Each row below holds a small network's activations on one input, seen along a few directions.
In each table, some parts of the input vary, and every possible input appears once, in random order.
Descriptions start from the smaller parts, as in this example, which fits no table here: ring(5) and (point or (values(2) and line(4)) or line(9)).
Shared parts are said once, and a part with two or three values counts as separate values.
In the rows, zero is written as 128.

Other details of the inputs vary at random and push rows far along three fixed directions, the same in every table; ignore that.

Table:
row 1: [195  54 142  54 124 168 129 128 138 126 127 135]
row 2: [ 76 179 128 119 136  97 125 149 121 140 141 141]
row 3: [136 139 192 116 104  92 146 114 172 114 149  75]
row 4: [162  72 153 123 116 142 118 111 168 105 134 122]
row 5: [146 111 157 188 138 118 113 122 182 136 159  69]
row 6: [112 125  90 106 158 128 160 134  94 162 108 147]
row 7: [103 116 194 157 123 120 134  81 158 100 143  75]
row 8: [103 169  98 161 169 104 155 114 105 168 132 131]
row 9: [150  74 128  31 142 161 139 100 136 125 103 104]
row 10: [112 151 103 154  71 165 100 185  55 123  91 217]
row 11: [143 176  78  93 161  95 175 164 110 132 139 148]
row 12: [101 125 173 147 104 125 131  75 169 101 151  66]
row 13: [170  88 117  40 184 156 157 108 128 114 113 107]
row 14: [115 128  95  99 156 120 152 137  78 143 119 141]
row 15: [ 67 156 206 186  54 149  81  99 121  63  70 128]
row 16: [154 110 149 176 153 106 119 105 183 143 170  80]
row 17: [100 136 150  42  87 171  84 155 119  81  50 176]
row 18: [145 104  68 133 155 123 135 166 121 146 132 159]
row 19: [ 94 189 105 118  68 120 125 188  71  96  65 205]
row 20: [151 105  80 118 137 119 133 151 102 151 135 166]
row 21: [108 138  77 136 182 112 179 131 108 165 138 137]
row 22: [148  75 118  40 153 167 149 104 145 109 108 110]
row 23: [162 149  70 145 172 104 154 145  99 179 178 154]
row 24: [149 120 161 181 135 106 103 103 177 142 157  82]
row 25: [ 77 221  96 171 197  53 156 138 130 173 203 117]
row 26: [203  69 105  65 162 153 134 124 148 121 127 135]
row 27: [ 97 147 176 115 145 107 127 111 180 113 161  90]
row 28: [142  79 130 100  72 187  74 176 117  93  42 163]
row 29: [111 188  78  80 190 100 142 156 107 158 142 154]
row 30: [128 175  72 228 193  56 145 153 123 209 205  98]
row 31: [143 105 193 175 106 140 121 108 166 121 179  95]
row 32: [ 73 161 100 134  93 142 113 157  44 106  59 199]
row 33: [ 85 134 164 118  39 169  84 109 114  70  57 138]
row 34: [204  74 119  66 154 166 139 127 143 124 138 137]
row 35: [ 71 160  89 151 104 160 129 156  72 104  49 207]
row 36: [135  91 168 185 119 122 112 127 186 125 155  72]
row 37: [122 144 197 139  95 100 145 115 183  89 146  80]
row 38: [171 106  99  30 165 152 146  99 132 128 120  95]
row 39: [113 133 186 191  53 140  87 122 129 106 120 144]
row 40: [110 143 163 150 121 121 131  71 165 110 154  64]
row 41: [110 142 173 152 132 114 123  65 162 129 146  68]
row 42: [115 102 166 153  45 163  59 143 132  84  56 161]
row 43: [194  55 128  60 138 173 139 133 144 114 132 141]
row 44: [183  45 124  65 137 163 114 155 150 131 103 106]
row 45: [163 134  60 130 165 109 137 146 100 160 144 167]
row 46: [192 125 124  22 159 125 161 136 146 118 118 110]
row 47: [113 149  94 219 161  55 138 138 128 196 198 113]
row 48: [154 124 180 177 125 134 124 104 164 133 186  89]
row 49: [101 123 186 141  89 122 119  73 161 112 141  61]
row 50: [ 35 211 105 225  95  87 117 123  76 149 128 157]
row 51: [153 114  99 115 133 143 138 163  87 157 152 163]
row 52: [165 143  77 128 161 133 144 160  85 170 162 163]
row 53: [117 149  59 106 176 124 162 126 100 148 132 143]
row 54: [ 45 176 124 190  74 135 107 140  72 119  58 189]
row 55: [112 128 174 193  60 125  81 116 135 105 110 142]
Each input here is: ring(5) and (values(2) or line(4) or line(5)).
Q: Changing only the ring(5) part turns row 40 into row 12. The same change can be made to row 16. Which row results?
A: row 18
Q: Change only the line(5) part in row 24. List by row number the other rows that result.
A: row 23, row 30, row 45, row 52
Q: Which other rows agree with row 47 in the ring(5) part? List them by row number.
A: row 1, row 2, row 3, row 6, row 9, row 14, row 20, row 44, row 49, row 51
Q: A walk changes only the ring(5) part. It starts at row 27 and steps to row 2. List the rest of the walk in order.
A: row 17, row 29, row 25
